Each row below holds a small network's activations on one input, seen along a few directions.
Each table varies a few parts of the input and shows all the possible inputs, shuffled.
Descriptions start from the smaller parts, as in this example, which fits no table here: one of 5 places around a ring, together with either a single point or one of 11 places around a ring or (one of 3 separate values, together with one of 4 places along a line).
Shared parts are said once, and a part with two or three values counts as separate values.

Table:
x1: [ 10  -6   5  17  10 -20  12 -17  20  -1  21]
x2: [  9  -6 -24  22   1  15  47   6 -17 -16  30]
x3: [ -1   7 -10  25   4  13  50   7 -10 -13  34]
x4: [ -1   9  -8  25   3  12  49   7  -9 -13  34]
x5: [ -3   3  20 -10   6 -17 -35 -11  19  10 -15]
x6: [  9  -5 -22  22   0  14  46   5 -15 -16  30]
x7: [ 19 -16  -3  15   4 -21   9 -18  16  -4  17]
x8: [-16   7  -4 -30 -15  23 -24  21 -24   6 -36]
x9: [-25  12  -2 -26  -9  27 -20  25 -23  10 -34]
x10: [ -1   6 -13  25   5  14  50   8 -11 -13  34]
x11: [-25  15   2 -27 -10  24 -21  24 -21  10 -34]
x12: [  7  -6  12 -12   0 -16 -36 -12  16   7 -18]
x13: [-15   3 -11 -29 -14  26 -24  23 -27   5 -36]
x14: [ 19 -14  -1  14   3 -22   8 -18  17  -4  17]
x15: [  6  -2  17 -13   0 -18 -36 -12  18   7 -17]
x16: [-16   6  -7 -30 -15  24 -24  22 -25   6 -36]
x17: [  7  -4  15 -13   0 -17 -36 -12  17   7 -18]
x18: [ 10  -1  13  17  10 -24  11 -18  23   0  21]
x19: [-25  10  -5 -26  -9  28 -20  25 -24   9 -34]
x20: [  8  -2 -17  21  -1  12  46   3 -13 -15  30]
x21: [ 19 -11   4  14   3 -24   8 -19  19  -3  18]
x22: [ -1   3 -17  25   6  17  51  10 -13 -13  34]
x23: [-25  17   4 -27 -10  23 -21  23 -20  11 -34]
x24: [ 19  -9   6  14   3 -26   8 -20  19  -3  18]
x25: [  7  -8   9 -12   0 -15 -36 -12  15   6 -18]
x26: [ -3  -1  15  -9   6 -15 -35 -11  17   9 -15]
x27: [ 10  -5   8  17  10 -21  11 -17  21   0  21]
x28: [  9  -8 -26  22   1  17  47   7 -18 -16  30]
x29: [-25  13   0 -27  -9  26 -21  24 -22  10 -34]
x30: [ 10  -3  10  17  10 -23  11 -18  22   0  21]
x31: [ -3   5  23 -11   6 -18 -34 -11  20  10 -14]
x32: [ -3   6  26 -11   7 -19 -34 -11  21  10 -14]
x33: [ 19 -12   2  14   3 -23   8 -19  18  -3  18]
x34: [  8  -3 -20  22  -1  13  46   4 -14 -16  30]
x35: [-15   4  -9 -29 -14  25 -24  22 -26   6 -36]
x36: [-15   2 -13 -28 -14  27 -24  24 -27   5 -36]
x37: [ -1   4 -15  25   5  16  50   9 -12 -13  34]
x38: [ -3   1  17 -10   6 -16 -35 -11  18   9 -15]
x39: [  7 -10   6 -11   0 -14 -37 -12  14   6 -19]
x40: [ 10   0  15  16   9 -25  11 -18  24   0  22]
Question: What do these inputs look like to the network?
Answer: one of 2 separate values, together with one of 4 places along a line, together with one of 5 places along a line
Question: The inputs of x19 and x29 match in every part but the place on the line of 5. If x7 is changed in the same way as x19 into x29, which row does it become?
Answer: x33
Question: The inputs of x35 and x8 match in every part but the place on the line of 5. If x12 is changed in the same way as x35 into x8, which row does it become?
Answer: x15
Question: Which other rows does x13 become when the place on the line of 4 takes its other values? List them by row number.
Answer: x2, x14, x25
Question: Which other rows does x20 become when the place on the line of 5 takes its other values? List them by row number.
Answer: x2, x6, x28, x34
Question: Which other rows does x17 become when the choice among 2 separate values takes its other values? List them by row number.
Answer: x31

Table:
x41: [-23  12  15 -39  -8  10 -56  14  -7  18 -51]
x42: [  6  -6   8  -5   2 -14 -21 -11  13   4  -8]
x43: [-24  12  13 -40  -9  12 -55  16  -9  17 -52]
x44: [  0  -5  -8 -11  -6   7 -12   5  -9   1 -14]
x45: [ 11  -2 -12  36   9   0  57  -5   0 -15  47]
x46: [-25  12   9 -42 -11  18 -53  20 -15  17 -54]
x47: [ 8 -5 -7 10 -1 -1 17 -3 -1 -6 14]
x48: [ 11  -2 -10  36  10  -3  56  -7   3 -15  48]
x49: [-22  12  17 -39  -7   7 -57  12  -4  18 -51]
x50: [ 12  -2  -6  38  12  -8  54 -10   9 -14  50]
x51: [ 7 -5 -9  9 -2  2 18 -1 -4 -7 13]
x52: [-21  12  20 -37  -5   2 -59   8   1  19 -49]
x53: [  8  -2 -18  33   6   8  61   1  -8 -17  45]
x54: [ -1  -5 -10 -11  -7  10 -11   7 -12   0 -15]
x55: [  7  -4 -11   9  -2   5  20   1  -7  -7  12]
x56: [  2  -5  -4  -9  -4   2 -14   1  -3   2 -13]
x57: [  1  -5  -6 -10  -5   5 -13   3  -6   1 -13]
x58: [  6  -4 -13   8  -3   8  21   3 -10  -8  11]
x59: [ 12  -2  -8  37  11  -5  55  -9   6 -14  49]
x60: [ 9 -5 -5 11  0 -4 16 -5  1 -6 14]
x61: [-21  12  22 -36  -4   0 -60   6   4  19 -48]
x62: [-26  12   7 -42 -12  21 -52  22 -17  16 -55]
x63: [ 14  -1  -2  39  14 -13  51 -14  14 -13  51]
x64: [-27  12   5 -43 -13  23 -51  24 -20  16 -56]
x65: [-22  12  18 -38  -6   4 -58  10  -1  19 -50]
x66: [  9  -2 -16  34   7   5  60  -1  -5 -16  46]
x67: [  3  -5   0  -8  -2  -4 -17  -3   2   3 -11]
x68: [ 14  -1   0  40  15 -15  50 -16  16 -13  52]
x69: [ 10  -2 -14  35   8   3  59  -3  -2 -15  46]
x70: [  2  -5  -2  -8  -3  -1 -16  -1   0   2 -12]
x71: [ 13  -2  -4  39  13 -10  53 -12  11 -13  50]
x72: [-24  12  11 -41 -10  15 -54  18 -12  17 -53]
x73: [  4  -6   2  -7  -1  -7 -18  -5   5   3 -10]
x74: [ 12  -5   3  14   4 -15  12 -13  13  -4  18]
x75: [  5  -6   6  -5   1 -12 -20  -9  11   4  -8]
x76: [ 11  -5   1  13   3 -12  13 -11  10  -4  17]
x77: [  5  -6   4  -6   0 -10 -19  -7   8   4  -9]
x78: [10 -5 -1 12  2 -9 14 -9  7 -5 16]
x79: [ 13  -5   5  14   6 -17  11 -14  15  -3  19]
x80: [10 -5 -3 11  1 -7 15 -7  4 -5 15]
Question: What do these inputs look like to the network?
Answer: one of 4 places along a line, together with one of 10 places along a line
Question: The inputs of x63 and x52 match in every part but the place on the line of 4. If x50 is changed in the same way as x63 into x52, which row does it become?
Answer: x49
Question: Start at x42 and move only the place on the line of 10, one step at a time. The first step leads to x75. Which rows follow, in order?
Answer: x77, x73, x67, x70, x56, x57, x44, x54
Question: Which other rows does x55 become when the place on the line of 4 takes its other values? List them by row number.
Answer: x44, x62, x66
Question: Start at x79 and move only the place on the line of 10, one step at a time. The first step leads to x74. Which rows follow, in order?
Answer: x76, x78, x80, x60, x47, x51, x55, x58
